These are the activations of a small network on made-up records, seen along a few directions, one row for each record.
Each row is followed by the record's values for the fields M, G, K, J.
Not every record has every field; a missing one is written none.
Other fields move the rows too, some of them a lot.
(in the rows, 500 means zero)
Strong random noise was added to every row along 18 fixed directions; ignore it. To show where, here is one row again and again, with new noise each time:
[537 450 534 517 596 574 463 501 539 426 466 463 263 429 275 574 554 444
 473 476 497 296 476 391 773 500 369 602 661 461 275 421 611 361 384 444]
[496 504 491 469 405 533 608 623 342 442 708 544 449 472 335 487 546 438
 472 366 481 514 701 437 378 578 596 584 248 533 310 511 384 356 544 479]
[672 520 423 601 470 451 507 444 606 484 440 402 745 489 423 614 550 330
 628 485 479 412 470 429 615 480 395 565 515 454 231 552 493 419 587 598]
[649 475 569 666 447 571 508 703 532 525 478 554 455 522 633 467 530 433
 552 489 496 331 420 586 599 625 579 733 590 578 730 422 593 578 393 508]
[578 516 393 548 443 421 446 470 596 690 591 526 627 464 659 508 438 546
 631 563 505 596 437 466 668 464 260 487 561 486 797 314 438 590 544 537]
[528 543 366 594 557 568 397 601 197 624 524 558 535 344 629 684 563 548
 692 333 380 728 544 620 670 636 462 479 333 784 672 541 455 608 574 442]
[614 514 443 491 508 418 291 517 527 653 451 677 556 477 508 563 383 649
 340 611 404 421 498 511 441 423 623 510 541 606 721 560 400 514 534 260]
[419 556 437 578 628 731 483 619 538 673 447 621 508 624 516 401 604 389
 457 394 507 382 281 481 383 541 455 743 579 565 553 661 625 506 426 518]
[417 560 443 514 658 400 412 460 364 455 451 406 609 455 430 435 583 389
 330 648 274 317 564 426 302 440 744 598 437 377 391 543 503 308 512 445]
[586 543 523 487 418 420 628 342 450 462 541 311 514 387 656 572 441 341
 416 487 432 636 765 375 518 417 633 435 449 418 507 341 439 364 506 587]
[542 619 583 478 462 529 486 367 617 411 506 392 351 492 617 354 301 556
 366 530 603 429 660 394 541 366 565 443 555 492 613 441 496 249 534 568]
[772 468 480 540 592 568 301 574 463 552 355 530 603 485 273 613 521 392
 615 468 578 471 467 588 703 525 563 562 650 470 388 731 543 642 341 485]
[523 581 535 584 394 580 520 586 541 479 551 513 493 568 478 402 588 577
 527 416 583 348 426 489 474 558 453 715 462 556 474 354 415 439 617 470]
[629 426 419 550 486 357 562 343 524 523 503 192 444 262 571 434 434 423
 533 392 457 634 621 596 436 646 616 486 438 428 463 524 345 478 528 555]
[410 172 555 381 599 551 517 409 590 475 447 464 334 551 462 551 510 420
 439 256 553 563 527 541 359 606 339 604 367 307 400 685 529 449 510 502]
[442 430 545 493 417 351 500 488 440 454 485 500 503 369 572 694 380 617
 547 594 400 668 546 570 621 513 567 275 462 669 550 476 489 546 498 394]
[441 682 440 550 559 529 629 459 496 452 416 371 320 451 346 396 504 303
 296 553 401 354 567 470 301 439 727 361 498 448 325 552 608 453 501 606]
[194 529 354 382 696 309 524 300 429 478 648 393 316 258 352 388 651 563
 420 687 399 433 348 243 656 544 370 498 631 517 156 478 527 228 336 288]
[210 571 502 461 691 647 363 401 466 519 490 642 509 542 384 428 566 617
 295 550 398 354 266 279 430 395 402 634 626 593 378 388 560 328 504 376]
[724 477 421 314 454 358 368 249 580 699 620 565 376 454 599 474 457 621
 234 489 580 531 698 307 493 368 391 596 514 287 818 249 226 451 579 280]

[461 507 545 522 455 523 640 600 500 646 435 247 373 440 369 775 559 347
 549 475 424 627 626 501 679 376 504 475 641 323 385 307 503 469 331 438]
(M none; G none; K none; J none)
[560 548 419 637 408 552 614 765 583 719 636 341 634 475 420 472 439 427
 756 429 468 569 510 571 568 543 484 627 596 507 399 558 363 371 391 549]
(M m4; G g1; K k2; J j1)
[515 540 533 469 483 643 436 550 456 509 598 573 498 530 453 555 291 604
 534 387 513 652 674 507 525 399 455 343 412 607 558 516 453 402 570 571]
(M m3; G g1; K k2; J j1)
[651 612 369 544 384 342 547 581 439 643 604 390 535 419 349 483 619 493
 546 509 477 516 575 582 409 563 616 534 407 411 436 417 270 588 555 377]
(M m1; G g1; K none; J none)
[294 405 539 564 527 413 645 538 471 431 449 393 291 354 290 512 458 400
 290 603 173 383 516 568 246 563 741 381 471 449 329 327 540 539 489 493]
(M m3; G g1; K k3; J j1)
[711 460 561 541 543 435 282 279 493 364 392 525 605 401 729 516 409 616
 414 547 450 397 512 432 641 491 559 591 573 604 655 374 458 431 595 457]
(M m1; G g4; K k3; J j2)
[574 623 721 599 451 723 342 549 400 308 447 527 622 594 642 457 370 626
 513 429 564 443 607 499 561 419 652 613 457 674 652 356 500 348 613 617]
(M m3; G g4; K none; J none)
[397 657 448 464 363 620 641 519 419 546 504 597 642 574 431 670 433 401
 497 453 487 758 644 440 364 295 485 191 322 558 463 461 497 646 657 685]
(M m2; G g3; K k3; J j2)
[492 515 591 447 521 490 458 410 385 351 547 572 533 536 680 436 501 539
 425 550 506 500 575 428 508 472 555 502 452 512 656 375 539 467 521 547]
(M m3; G none; K none; J none)
[572 638 349 549 484 568 624 628 424 649 706 541 651 536 625 437 514 336
 503 398 408 530 647 401 337 497 575 625 356 567 518 653 447 291 501 570]
(M m4; G g2; K k2; J j1)
[810 791 327 447 521 487 388 404 440 567 567 417 517 487 415 391 560 521
 596 476 725 522 663 451 683 404 445 423 532 408 464 595 367 472 544 530]
(M m2; G g2; K k2; J j1)
[465 497 579 450 490 625 416 614 549 608 631 548 502 550 292 338 372 618
 508 505 614 550 455 481 486 448 505 577 663 434 524 436 403 484 337 485]
(M m2; G g1; K k3; J j1)
[553 526 537 571 448 452 496 625 558 622 409 263 529 538 615 655 673 481
 673 526 554 444 516 529 759 430 412 761 621 333 589 356 464 384 424 358]
(M m1; G g4; K none; J none)
[482 542 416 540 453 475 641 479 618 514 351 329 372 416 545 657 439 482
 617 418 522 586 533 596 609 507 440 292 493 641 317 762 530 435 567 504]
(M m2; G g4; K k4; J j2)
[566 210 637 550 489 486 588 346 548 391 364 452 609 521 839 803 564 312
 381 299 309 493 568 432 417 560 486 734 362 478 483 415 558 357 620 495]
(M none; G none; K none; J none)
[488 410 452 503 667 569 300 436 401 567 461 406 583 343 293 598 362 520
 570 425 384 702 542 561 542 459 483 388 515 476 440 525 455 531 471 552]
(M none; G none; K none; J none)
[603 357 503 654 451 451 528 700 512 602 420 399 523 468 483 578 609 435
 631 450 386 434 434 722 482 662 543 705 511 396 578 370 426 698 495 465]
(M m3; G g1; K k3; J j1)
[329 791 520 506 491 624 602 635 460 583 438 311 349 580 373 478 543 433
 633 592 663 630 519 572 656 322 509 252 640 396 518 475 648 592 343 618]
(M none; G none; K none; J none)
[522 468 667 391 478 631 560 646 493 502 517 629 374 735 668 545 581 383
 392 435 661 423 632 398 559 440 559 737 522 429 632 649 630 306 297 397]
(M m1; G none; K none; J none)
[374 587 474 513 713 711 431 509 486 551 414 547 384 575 390 452 521 436
 525 507 518 474 358 496 614 417 318 383 673 449 533 498 735 618 405 663]
(M m3; G g1; K k4; J j1)
[735 404 474 660 478 399 456 637 530 448 480 408 506 352 523 551 409 396
 669 584 406 373 579 607 734 587 546 531 535 488 617 491 567 524 427 592]
(M m4; G g3; K k3; J j2)
[638 505 520 490 426 508 501 370 631 559 429 486 435 459 488 640 396 544
 442 441 533 553 519 445 635 427 425 408 636 547 439 425 426 499 540 444]
(M m4; G g1; K k3; J j1)
[586 682 550 374 494 518 410 276 479 451 454 478 589 603 571 361 519 593
 468 527 778 620 515 457 509 388 540 390 581 432 543 528 448 580 512 556]
(M m3; G g4; K k4; J j1)
[532 484 544 525 504 590 476 529 349 474 685 602 575 455 540 252 514 542
 482 413 537 556 429 495 353 686 657 699 462 618 582 434 423 572 414 555]
(M m3; G g1; K none; J none)
[319 521 558 388 524 450 347 358 443 443 456 613 593 503 793 484 397 753
 572 652 633 705 409 479 672 432 416 315 534 687 801 550 560 564 498 478]
(M m3; G g3; K none; J none)
[523 495 623 561 417 526 564 651 520 468 590 486 668 615 661 404 423 376
 533 571 502 478 583 497 421 465 657 618 475 422 692 463 568 415 398 645]
(M none; G none; K none; J none)
[553 327 530 549 532 460 476 456 584 397 447 598 556 430 630 453 382 470
 479 545 455 439 376 524 481 632 575 524 539 648 561 667 623 555 430 570]
(M m3; G g4; K none; J none)
[425 386 422 573 405 398 484 701 631 713 567 546 545 499 411 714 456 620
 592 550 306 465 464 557 510 438 253 525 426 460 631 286 390 501 639 350]
(M m2; G g4; K none; J none)
[523 393 460 366 563 649 510 439 628 494 502 692 487 659 386 588 356 381
 351 390 514 514 645 388 312 303 311 348 392 355 492 645 611 498 588 686]
(M m3; G g2; K k2; J j2)
[470 718 394 467 500 489 624 253 711 549 538 430 525 477 527 379 398 396
 382 627 544 477 458 222 537 302 392 326 693 489 368 463 559 344 493 658]
(M m3; G none; K none; J none)
[648 481 531 388 560 553 423 404 252 533 590 568 462 431 587 412 456 392
 414 450 553 730 710 450 547 515 654 482 503 403 771 409 458 660 339 603]
(M m3; G g1; K none; J none)
[501 629 684 475 555 693 506 374 343 336 376 412 364 514 563 357 433 461
 338 434 566 575 615 513 450 453 794 406 611 505 535 405 550 546 429 664]
(M m3; G g1; K k4; J j1)
[139 450 649 320 535 393 559 466 509 317 400 569 411 776 646 549 694 591
 464 653 620 445 387 508 481 441 359 397 414 385 494 616 719 456 521 372]
(M m1; G none; K none; J none)
[627 684 521 562 355 701 509 538 444 586 436 634 626 584 561 763 488 508
 469 356 487 596 601 422 556 316 479 469 473 684 578 306 434 553 676 506]
(M m2; G none; K none; J none)

Which values does each new row have?
[434 554 397 362 584 528 550 386 442 580 530 380 322 459 550 393 583 442
 425 371 634 616 625 428 424 498 502 551 426 400 469 701 440 365 451 459]
(M m1; G g3; K k3; J j2)
[455 604 441 545 584 537 408 496 374 442 470 545 673 575 530 427 580 525
 568 487 484 499 433 588 371 527 513 449 350 555 522 598 542 579 654 591]
(M none; G none; K none; J none)
[521 572 493 532 535 385 411 444 462 400 465 377 363 374 578 587 537 644
 595 585 496 411 533 490 843 494 406 447 539 594 496 430 529 335 542 370]
(M none; G none; K none; J none)
[801 434 555 495 498 526 431 465 622 411 324 421 312 522 318 628 416 421
 434 380 591 378 692 613 542 458 555 417 487 353 399 639 524 517 556 519]
(M none; G none; K none; J none)
[611 634 431 597 465 717 418 710 575 842 375 675 400 522 416 774 426 549
 425 392 426 455 477 520 612 375 495 554 659 756 618 542 457 515 493 272]
(M m3; G none; K none; J none)
[604 471 560 446 361 321 498 649 400 376 588 520 331 458 415 486 541 620
 561 583 616 450 641 633 594 616 652 466 373 505 539 545 428 550 454 322]
(M m1; G none; K none; J none)
[386 377 461 296 592 506 463 372 440 576 719 650 310 452 551 361 472 638
 343 391 524 582 558 320 471 560 344 616 470 503 554 487 346 318 472 353]
(M m3; G g1; K k4; J j1)
[469 589 561 606 416 674 516 622 468 231 584 672 568 598 252 383 415 528
 534 423 526 346 479 529 323 547 525 400 249 700 284 525 579 498 733 733]
(M none; G none; K none; J none)
[590 413 532 490 415 447 568 340 593 461 447 523 513 467 492 588 460 454
 333 486 428 503 512 444 375 466 525 441 502 448 472 298 454 632 599 532]
(M m3; G none; K none; J none)
[487 496 536 597 587 492 470 554 425 410 336 461 546 561 485 564 647 442
 502 597 348 362 410 636 433 488 564 475 530 375 563 336 643 717 535 565]
(M m3; G g2; K k2; J j1)
[576 336 423 621 485 510 584 644 576 627 568 582 581 445 247 473 471 310
 550 464 359 500 336 612 323 677 513 518 525 448 396 498 520 796 409 626]
(M m4; G g1; K k3; J j1)
[662 568 416 374 474 276 380 573 390 399 639 853 431 556 503 401 598 628
 477 716 669 320 500 501 589 605 552 417 358 632 632 807 569 600 473 301]
(M m3; G g1; K none; J none)
[409 428 632 349 489 357 410 487 575 442 438 506 543 667 490 487 516 636
 518 692 654 496 454 556 544 410 477 438 584 300 557 554 519 530 416 369]
(M m1; G none; K none; J none)
[639 454 489 437 328 403 710 392 653 600 575 583 664 551 624 450 526 338
 478 515 681 699 373 457 374 574 555 470 585 471 509 595 503 777 338 564]
(M none; G none; K none; J none)
[352 625 427 618 484 486 507 677 502 615 432 277 489 460 507 594 544 606
 616 481 391 446 536 607 487 449 522 578 420 578 457 552 397 260 628 359]
(M m3; G g4; K none; J none)
[451 757 472 420 433 311 565 575 321 423 679 580 501 591 499 262 745 486
 444 796 596 336 524 395 477 487 661 519 444 391 559 410 516 513 423 411]
(M m1; G none; K none; J none)
[431 514 519 499 685 649 462 350 277 350 305 584 463 483 586 620 645 465
 320 402 349 505 463 500 354 490 607 451 449 614 489 446 655 667 580 536]
(M m3; G g2; K k2; J j2)
